Each row below holds a small network's activations on one record, seen along a few directions.
Records have a field called B. Each example row is followed by its value.
The largest differences between rows may come from other fields.
(in the rows, 500 means zero)
Random noise pushes rows far along 17 fixed directions. That doesn't count. These rows show it; they differ only by the noise:
[505 521 346 583 463 575 710 555 407 454 353 392 473 615 311 485 427 628 525 450 452 470 634 564 669 593 383 703 409 380 496 483 455 496 503 504 566]
[493 694 378 353 311 262 564 502 408 625 778 569 568 571 445 428 533 516 524 504 412 530 520 547 518 535 586 607 557 481 413 547 421 658 458 543 588]
[526 301 606 663 558 324 649 413 602 344 437 765 440 372 380 687 382 624 299 698 430 542 549 596 540 470 419 501 692 452 307 440 472 524 316 216 273]
[465 767 680 471 650 652 502 599 467 505 584 444 698 594 459 354 632 597 621 622 401 438 662 625 726 396 533 530 566 418 573 572 639 437 589 742 575]
[418 296 528 339 630 577 442 428 635 455 634 356 732 530 515 534 474 457 586 722 481 409 477 577 460 598 620 321 622 456 644 495 494 516 480 738 398]
[604 608 564 474 575 259 564 551 540 562 406 679 449 406 516 428 517 767 669 357 495 402 519 603 546 313 388 639 286 673 524 531 537 474 643 476 598]
[479 501 396 434 391 423 537 655 473 709 499 286 458 624 346 229 333 530 507 428 326 506 587 457 408 724 571 534 269 430 483 522 340 591 590 506 670]
[432 697 324 459 343 353 567 428 574 517 800 615 565 498 525 680 450 672 533 403 616 277 379 736 596 460 423 731 643 299 411 436 588 751 397 630 519]
[641 171 462 674 817 498 445 456 746 366 484 486 347 299 277 214 440 763 507 558 85 455 315 481 390 216 471 452 631 355 317 277 543 446 574 441 478]
[282 836 298 475 293 554 308 562 346 681 433 358 492 587 468 487 470 391 293 426 557 921 664 669 593 502 582 436 360 571 388 600 643 483 618 792 621]
[328 597 427 418 520 420 513 543 557 610 461 342 571 557 213 623 522 692 514 594 320 458 632 893 486 749 512 434 432 637 472 658 385 456 799 700 562]
[590 325 661 410 383 458 592 531 412 543 613 622 487 535 460 274 289 525 690 585 358 602 657 486 464 709 528 355 487 585 437 558 560 556 517 419 477]
[457 187 705 481 643 477 465 508 743 478 428 318 430 589 497 397 253 240 135 637 494 455 681 463 309 706 713 307 368 259 482 553 497 612 331 138 313]
[498 670 528 522 447 610 373 340 167 488 724 554 639 527 460 327 770 524 724 885 400 468 487 624 610 674 616 741 582 725 623 404 599 333 625 823 565]
[327 577 476 551 479 797 444 337 437 507 588 551 395 521 500 688 741 216 415 447 516 479 549 379 524 715 512 543 700 314 526 520 666 329 483 356 525]
[442 546 729 450 557 562 587 737 663 494 342 526 609 479 679 760 467 574 595 360 588 511 493 336 493 357 457 242 551 496 602 576 309 371 463 488 441]
[420 877 562 630 426 736 466 650 459 594 257 254 489 542 687 596 506 347 373 239 723 683 516 423 529 575 536 643 307 492 580 525 552 273 471 542 605]
[564 491 569 528 570 368 457 458 547 615 432 486 331 453 381 315 481 437 374 477 332 593 587 516 319 627 609 506 340 580 420 554 554 422 574 262 557]
[615 295 465 281 588 260 583 421 618 624 483 414 670 399 491 403 383 459 629 493 444 696 475 489 352 617 577 406 412 746 588 571 454 457 478 582 514]

[940 745 350 520 675 434 639 514 531 313 308 284 393 614 315 350 518 734 659 315 353 548 466 590 271 108 661 467 363 594 526 527 508 425 456 506 582]  b14
[413 819 417 664 451 558 445 411 507 695 506 497 675 375 393 689 435 598 444 600 551 661 414 684 548 632 441 621 664 526 499 403 659 416 412 854 585]  b13
[541 599 251 470 448 489 618 455 529 607 601 293 500 520 376 528 600 393 497 291 396 478 331 368 369 656 529 658 599 390 499 486 345 484 442 455 650]  b7
[473 229 319 312 481 526 472 425 496 362 485 443 467 460 609 468 508 426 621 339 545 698 493 584 579 400 442 391 413 684 452 579 613 473 697 605 443]  b14
[454 704 509 431 477 292 622 652 736 751 523 473 655 396 427 706 367 602 438 274 422 677 446 530 381 524 454 325 688 456 353 635 354 575 400 538 585]  b18
[370 539 535 553 302 592 539 618 574 522 672 384 458 541 505 570 325 493 407 421 482 421 452 581 499 752 485 542 565 298 333 495 439 608 523 437 465]  b11
[566 372 449 383 454 237 630 488 550 688 597 733 539 505 321 514 345 608 603 580 371 430 551 339 361 570 480 324 587 432 541 503 341 678 348 419 544]  b23
[508 641 558 555 507 387 399 533 615 529 501 576 521 464 559 636 411 741 536 545 613 299 375 671 372 389 512 460 473 523 544 421 487 603 464 640 482]  b1
[417 735 303 537 564 468 298 443 622 741 420 642 508 509 432 827 534 562 433 522 688 224 372 298 291 306 511 332 520 282 790 372 442 588 309 682 625]  b2
[386 587 359 349 521 438 458 394 419 661 778 612 615 476 595 347 806 334 549 449 492 388 458 309 713 447 462 803 569 355 589 468 564 541 506 568 676]  b3
[457 539 324 595 567 213 496 370 480 724 323 601 523 435 136 596 476 648 322 772 441 452 583 657 471 674 428 637 372 625 562 477 398 530 526 564 575]  b2
[514 380 375 497 452 521 507 364 375 529 447 656 484 617 391 547 365 559 610 679 646 277 630 491 502 622 455 498 405 408 714 415 598 644 364 578 510]  b24
[375 312 587 555 437 626 341 589 444 497 545 603 557 404 531 576 518 553 594 732 383 573 334 318 436 489 480 203 740 598 500 384 279 417 578 674 422]  b15
[529 389 114 505 491 611 487 347 341 311 425 581 272 609 309 389 502 531 475 372 484 642 688 624 693 181 368 449 494 352 345 511 827 664 542 542 528]  b9
[420 493 669 543 408 722 565 456 390 559 504 574 422 493 512 488 511 289 512 453 482 651 693 461 618 852 430 537 520 527 454 606 710 322 592 321 507]  b8
[434 468 708 690 634 456 443 635 717 486 486 350 433 460 492 379 415 656 303 574 463 103 417 687 509 579 463 753 320 335 435 403 422 581 632 357 459]  b7
[343 342 618 559 557 516 456 702 612 430 304 533 568 398 617 593 337 705 455 485 617 517 513 619 721 296 285 392 435 519 425 494 461 554 616 640 397]  b22
[615 521 310 560 456 348 473 286 394 490 359 619 329 465 463 498 472 523 462 465 631 565 527 627 442 484 491 681 285 666 517 446 686 493 460 444 522]  b3
[496 370 542 587 456 678 451 500 445 459 687 379 537 550 484 311 435 483 552 677 386 363 397 412 442 702 587 564 645 327 497 327 455 559 394 556 490]  b16
[863 563 357 465 669 450 781 532 528 396 319 313 557 573 349 462 524 769 849 357 403 340 391 424 365 340 512 600 397 581 722 457 298 389 442 570 615]  b28
[474 557 213 664 571 390 301 313 567 599 488 510 477 324 428 448 474 592 310 529 514 587 304 603 475 334 469 708 526 439 413 271 674 564 400 719 582]  b1
[534 374 692 561 363 565 717 586 558 397 470 657 366 553 535 603 164 631 571 337 601 397 669 632 560 650 320 418 503 351 357 569 644 665 426 237 384]  b17
[429 597 625 426 441 426 386 373 484 766 586 751 449 467 394 583 451 410 494 529 477 595 692 589 310 771 542 221 599 577 459 670 733 560 486 433 563]  b18
[442 464 444 553 503 742 295 509 655 446 390 223 419 536 561 553 265 542 491 408 628 468 425 709 325 549 580 324 339 453 530 442 687 493 583 717 460]  b27
[609 741 587 575 583 752 309 543 491 453 616 363 554 517 383 415 557 670 694 640 247 576 377 606 285 371 693 191 754 547 473 457 589 369 583 842 546]  b26
[550 476 362 573 616 658 481 278 502 378 546 238 573 558 520 331 422 307 318 533 714 439 531 707 662 571 519 848 435 259 531 424 903 648 314 599 472]  b22
[480 694 535 543 345 566 298 550 199 593 515 740 469 583 714 366 548 447 558 552 725 487 549 244 583 304 515 523 410 457 638 392 596 599 358 617 602]  b19
[572 426 694 530 391 558 469 511 434 503 448 543 496 479 621 436 276 452 555 557 612 680 557 535 442 644 515 359 427 680 490 522 637 490 470 512 414]  b6
[597 481 525 709 704 564 489 449 350 540 181 720 297 431 286 340 642 609 544 557 359 476 654 324 585 392 350 609 345 555 591 432 602 278 604 351 638]  b24
[584 653 507 445 273 390 462 718 383 614 575 507 544 575 421 401 309 755 705 555 353 635 461 539 317 458 587 209 525 669 424 513 297 626 544 740 573]  b9
[539 568 612 503 433 511 640 594 378 488 381 615 461 603 409 438 359 559 504 486 495 659 828 621 672 509 407 414 426 515 401 665 650 561 521 411 491]  b10
[470 445 468 699 542 416 705 481 600 605 300 554 413 387 409 583 384 378 152 347 529 616 582 336 595 645 329 761 513 248 365 468 506 501 242 112 518]  b5
[446 500 376 449 393 363 588 590 427 471 567 538 464 626 428 398 470 695 537 487 474 292 592 650 697 430 397 680 355 417 440 499 411 708 620 521 543]  b4
[701 470 486 439 647 315 665 422 704 553 449 581 439 505 418 638 477 559 588 376 495 208 438 337 213 486 548 465 480 386 680 493 387 533 292 232 538]  b28
[687 541 597 362 517 144 500 532 480 642 513 690 471 500 474 258 418 552 540 507 415 606 630 457 360 346 605 357 356 648 470 603 509 637 446 379 561]  b26
[490 428 186 228 564 356 591 230 465 342 536 366 424 641 395 644 840 336 503 436 553 303 596 748 517 595 574 698 297 652 628 700 478 470 732 387 487]  b23
[570 224 838 260 618 504 453 723 725 579 547 467 589 527 725 244 242 488 715 392 514 396 556 328 352 419 548 66 396 451 603 614 511 672 522 470 471]  b9
[520 694 432 585 410 360 296 408 490 526 530 609 366 486 464 541 396 470 216 555 608 647 512 705 376 331 592 384 501 508 327 506 712 697 400 502 446]  b20
[554 765 799 554 591 585 674 832 677 609 307 253 628 535 567 466 310 548 471 235 565 553 589 497 550 506 438 461 386 409 503 659 465 472 473 469 569]  b15
[692 677 569 626 651 695 407 534 457 388 627 241 585 676 360 69 419 585 488 759 311 445 542 589 469 334 751 508 578 252 489 362 676 603 327 718 528]  b16
[414 462 434 550 504 480 470 329 421 568 520 528 326 492 459 389 639 319 339 453 491 417 596 530 540 753 487 809 377 447 452 508 644 479 557 246 575]  b1
[384 696 665 674 463 467 463 559 495 711 357 666 327 488 450 637 507 579 405 479 599 182 590 513 464 758 390 687 274 454 589 502 473 463 596 283 605]  b11
[423 623 434 544 376 611 261 514 545 760 465 556 313 523 467 503 260 574 537 325 564 470 518 527 251 590 495 232 391 398 509 473 726 622 533 621 654]  b17
[537 469 739 397 491 524 569 595 646 596 530 435 583 457 630 585 411 420 635 366 534 495 439 408 309 709 530 302 537 597 565 617 414 441 497 421 481]  b12
[375 568 424 488 486 640 308 445 480 472 765 429 375 617 512 471 776 322 398 531 404 215 397 353 370 518 686 528 644 224 509 428 423 547 492 390 543]  b16
[468 457 324 262 458 137 291 315 514 508 656 749 375 533 500 654 670 536 506 590 593 251 458 654 279 323 613 325 396 680 574 572 433 713 624 486 453]  b12
[477 478 412 463 664 483 479 383 514 732 153 666 439 547 215 515 355 389 327 524 517 786 941 455 511 450 436 149 383 450 590 675 807 521 403 466 584]  b21
[391 788 542 494 516 492 351 492 434 561 483 700 430 488 474 643 749 438 371 494 453 677 627 508 520 293 550 315 624 549 426 631 590 405 565 477 538]  b5
[345 896 570 505 385 441 400 700 617 691 564 380 591 516 674 596 451 555 382 356 664 416 416 609 521 476 528 608 373 429 501 520 442 571 545 655 587]  b13
[614 568 344 544 519 595 545 347 325 243 263 493 358 599 511 662 644 333 378 424 737 640 621 553 577 315 486 538 404 596 539 593 654 435 437 377 407]  b20
[631 328 413 132 373 366 425 256 392 470 580 725 499 589 823 616 538 192 719 465 874 518 526 282 307 416 663 244 347 744 823 590 613 570 341 465 409]  b4
[528 285 592 356 467 476 578 568 480 273 497 502 631 462 745 622 528 529 696 486 604 574 402 501 548 390 487 375 571 733 517 546 332 457 521 563 331]  b19
[515 549 390 655 616 654 294 480 545 647 312 383 276 362 362 286 481 711 651 289 348 485 408 645 369 536 397 565 255 619 491 419 741 317 859 672 743]  b10
[412 152 472 540 662 803 563 440 666 405 305 357 552 466 474 782 460 402 540 510 538 426 439 337 426 699 423 319 638 373 670 443 421 324 425 486 398]  b14
[357 274 399 459 364 373 409 588 450 689 553 606 494 463 494 334 295 594 520 511 482 477 503 436 548 574 375 468 421 431 436 415 429 746 531 604 583]  b19
[550 341 502 494 557 507 530 460 735 287 637 442 397 451 506 616 460 586 506 422 400 348 327 619 346 430 550 406 648 396 365 466 470 529 525 362 352]  b28
[523 658 440 378 624 451 554 400 591 576 594 466 537 488 473 448 649 326 428 317 448 612 572 503 550 416 544 560 563 408 462 631 691 474 465 429 592]  b3
[350 606 724 624 433 454 426 619 532 541 716 828 469 374 603 517 560 564 380 584 460 389 446 425 701 348 371 578 680 338 324 432 506 570 540 380 452]  b2
[589 698 266 617 245 600 432 599 497 300 556 274 244 616 583 627 473 522 403 273 546 455 194 451 258 310 655 510 475 395 368 366 295 533 480 435 454]  b25
[399 533 492 549 453 609 510 723 453 546 557 324 545 603 482 339 511 366 308 491 375 567 511 221 596 457 535 503 609 191 405 469 282 590 401 443 554]  b22
[450 358 535 482 532 465 650 539 608 380 460 410 677 539 442 746 425 548 435 709 548 390 504 589 575 604 473 467 571 485 558 520 268 521 452 524 316]  b25
[686 596 703 567 658 431 407 641 698 519 497 298 461 528 466 363 429 661 515 538 349 251 332 490 82 456 740 354 448 461 547 445 301 533 450 433 519]  b18
[654 530 612 582 479 464 566 456 306 585 490 638 528 452 351 385 556 521 623 714 334 612 522 373 421 672 515 511 589 719 543 481 419 371 470 464 550]  b12
[406 482 285 544 240 578 370 463 355 376 682 572 401 547 477 543 426 672 564 566 465 533 414 711 533 440 484 437 631 488 309 380 553 637 584 727 451]  b17
[761 499 493 438 565 375 510 420 603 381 597 326 486 457 547 298 424 488 530 402 473 595 367 672 341 375 638 526 438 638 402 528 633 551 495 496 452]  b15
[413 436 546 444 467 462 364 530 521 727 791 579 604 438 537 271 500 377 471 614 353 510 399 227 467 535 551 428 695 329 473 407 448 631 415 562 581]  b6
[707 515 587 429 470 383 597 414 383 383 679 604 554 540 578 423 594 359 532 602 534 506 481 399 470 442 611 554 613 554 510 532 484 576 313 335 416]  b20
[475 753 382 666 366 508 405 488 353 471 577 461 360 495 371 476 657 613 437 574 325 522 376 638 467 519 583 709 514 596 351 396 411 375 654 557 564]  b23
[513 642 732 442 585 388 588 542 722 709 588 608 691 412 524 649 431 451 467 493 470 556 495 354 384 549 554 317 721 415 536 572 457 477 272 428 499]  b8
[436 761 511 549 552 621 321 553 465 641 463 350 507 632 429 428 567 397 359 596 497 441 574 420 407 521 677 453 415 359 627 494 509 474 466 595 611]  b24
[452 464 627 763 458 646 242 577 473 402 355 418 219 515 418 382 349 560 245 655 364 624 543 660 319 531 632 310 417 517 270 423 554 458 614 404 396]  b10
[623 462 554 558 291 479 583 605 342 218 604 548 314 608 492 377 422 647 547 536 334 569 525 607 487 400 595 464 549 541 231 477 402 562 526 325 366]  b5
[415 529 454 388 383 681 534 563 460 536 570 667 587 539 585 689 491 449 673 368 596 603 534 290 620 355 363 204 740 383 553 563 553 548 437 647 513]  b7
[502 479 577 521 611 440 536 520 363 300 286 429 505 545 645 452 755 313 281 617 612 572 599 403 708 339 579 757 280 645 581 528 339 322 511 316 389]  b11
[336 621 241 382 419 584 381 404 562 541 687 544 378 486 478 683 691 390 470 227 444 581 434 529 479 365 477 339 705 385 363 588 633 515 636 550 579]  b6
[680 726 416 511 494 229 558 392 459 627 428 471 688 499 452 466 374 456 351 646 615 764 524 529 424 453 657 607 445 621 569 465 529 549 151 624 516]  b21
[778 570 540 464 581 542 905 437 502 354 375 362 610 570 469 501 434 367 555 331 541 754 666 482 603 534 514 618 528 516 517 643 629 368 253 323 454]  b13
[483 449 268 296 401 265 567 464 370 326 458 512 432 766 424 515 489 548 429 572 626 393 775 771 638 359 562 529 208 523 516 637 454 747 550 473 417]  b27
[499 542 361 482 287 579 426 426 506 338 777 442 463 563 657 649 444 479 522 446 625 392 276 599 370 482 616 496 678 361 411 395 529 669 367 577 399]  b26
[529 474 588 539 380 603 382 456 428 482 649 549 363 621 596 295 348 433 511 580 594 304 554 501 454 598 599 549 359 343 539 403 708 647 445 427 475]  b8
[268 613 710 394 368 431 352 575 335 538 674 634 625 552 761 507 689 465 538 707 678 277 564 605 721 608 527 691 358 640 612 538 430 519 677 607 472]  b27
[531 505 576 386 455 505 511 576 456 368 627 596 490 596 555 437 518 616 677 524 514 346 570 611 633 326 462 427 447 526 506 577 545 602 682 552 444]  b25
[525 256 323 572 642 294 474 400 719 322 580 509 487 305 581 452 523 609 339 513 492 375 201 536 593 153 419 780 535 392 380 268 456 597 456 471 386]  b4

Which value of B does each new row have?
[429 441 500 313 673 409 508 309 464 429 447 610 519 554 424 689 877 313 457 663 480 466 687 520 527 499 595 416 492 681 664 691 451 320 621 365 429]  b8
[603 425 573 451 726 271 423 303 597 616 472 392 621 354 584 265 540 324 369 597 553 564 459 562 420 600 633 742 312 683 598 482 648 441 423 476 522]  b17
[591 571 663 286 582 339 671 557 552 666 345 519 579 406 767 452 613 291 623 124 655 677 578 267 564 493 444 609 233 757 660 716 512 293 556 305 613]  b8
[582 407 377 439 515 441 304 324 563 682 628 610 315 481 459 351 471 475 619 462 450 279 388 344 163 544 607 407 404 432 633 385 616 585 495 455 630]  b13
[294 392 435 626 463 806 389 572 288 543 485 596 439 543 512 431 681 439 551 571 451 349 494 116 674 517 365 574 599 246 608 327 396 445 525 535 617]  b18
[563 521 351 463 587 595 396 377 590 502 620 366 528 475 443 323 412 513 562 446 462 543 452 664 495 407 541 499 501 411 474 459 829 555 533 747 563]  b24
[477 214 209 231 626 296 472 206 539 599 175 540 504 552 487 707 430 334 491 450 867 468 721 584 398 589 474 371 122 668 842 643 658 595 434 539 503]  b26
[585 699 520 555 519 343 609 466 498 409 280 525 476 542 525 684 479 574 382 467 730 471 617 752 550 438 485 679 282 620 537 581 561 496 430 402 435]  b14
[500 812 509 541 488 405 518 439 478 638 534 639 464 537 324 621 545 450 318 503 528 511 656 614 483 534 486 482 594 407 431 643 646 616 409 392 561]  b20
[559 673 659 520 527 473 541 537 427 414 622 540 622 545 605 342 548 435 393 592 533 597 598 514 699 315 569 628 592 411 416 517 616 574 323 473 447]  b16
[500 221 403 373 688 426 289 378 341 424 579 679 394 581 429 140 812 296 391 793 301 473 647 188 560 152 643 384 487 413 571 457 478 562 522 366 498]  b16
[489 373 715 579 665 644 314 508 709 455 479 573 251 417 577 508 532 509 505 418 454 220 416 415 300 430 517 327 452 397 524 458 595 416 659 271 458]  b11
[504 521 460 321 436 587 434 389 433 436 607 453 614 616 616 576 517 333 580 559 640 610 555 551 446 510 660 298 564 565 604 578 622 522 408 671 431]  b17
[518 550 435 440 592 455 569 451 528 652 364 566 540 421 550 459 511 483 592 282 611 555 567 441 632 450 354 652 345 534 615 537 683 436 506 539 647]  b3
[660 600 690 626 750 456 551 402 541 569 314 454 661 421 424 476 484 434 377 674 559 583 568 506 439 584 558 582 516 560 628 511 616 401 257 472 496]  b22
[480 404 349 372 435 443 270 368 237 621 625 751 468 599 532 271 650 436 665 755 544 309 540 246 509 402 561 499 351 533 772 369 513 598 528 650 610]  b4
[322 655 404 525 343 420 300 393 542 762 825 773 411 395 562 630 606 404 379 422 531 342 308 322 383 537 479 544 736 260 433 385 542 662 391 440 614]  b6
[372 592 664 494 499 338 391 489 562 718 625 855 539 344 664 529 524 489 433 473 586 493 510 405 573 416 411 505 596 439 452 487 629 586 409 444 544]  b1
[487 351 235 575 638 652 335 283 550 402 349 346 334 516 298 621 581 348 294 575 403 615 469 492 247 489 649 288 590 427 496 446 551 396 449 476 453]  b26
[626 306 649 681 710 740 323 445 640 481 270 530 414 349 569 490 318 570 616 495 593 441 364 364 271 418 450 263 491 485 649 336 719 396 417 561 473]  b22
[637 589 722 627 574 432 493 683 573 384 472 376 457 497 607 277 442 603 408 519 457 396 418 507 486 317 600 666 334 469 432 419 408 491 499 367 450]  b24
[456 418 260 265 402 400 434 490 427 583 521 542 462 547 517 440 493 573 724 309 562 493 533 573 505 416 420 382 331 633 547 588 540 644 695 696 624]  b9
[357 502 359 432 426 538 437 540 383 463 578 492 541 657 450 514 580 444 421 659 500 440 582 438 622 411 555 449 537 340 541 486 383 617 483 607 485]  b24
[405 354 487 409 530 440 396 439 632 584 614 720 482 331 683 467 465 576 640 326 594 397 413 511 597 368 327 527 479 469 490 448 725 584 605 579 540]  b3
[608 432 497 462 447 674 571 393 441 244 480 553 399 606 621 630 472 380 565 393 678 547 586 512 495 413 526 369 558 466 505 560 698 514 362 372 361]  b16
[482 457 528 442 595 623 555 673 586 586 508 218 683 530 579 273 408 575 680 358 553 282 445 495 645 568 379 674 346 377 636 485 494 585 611 722 636]  b20
[693 431 817 525 650 440 538 384 472 449 567 668 611 430 528 403 525 369 488 780 482 550 562 404 447 538 601 447 661 576 549 520 609 460 278 329 378]  b22
[501 485 598 403 484 452 686 461 500 569 531 552 616 521 518 593 478 403 561 470 632 424 626 520 592 745 398 590 486 521 597 639 543 548 454 402 495]  b12
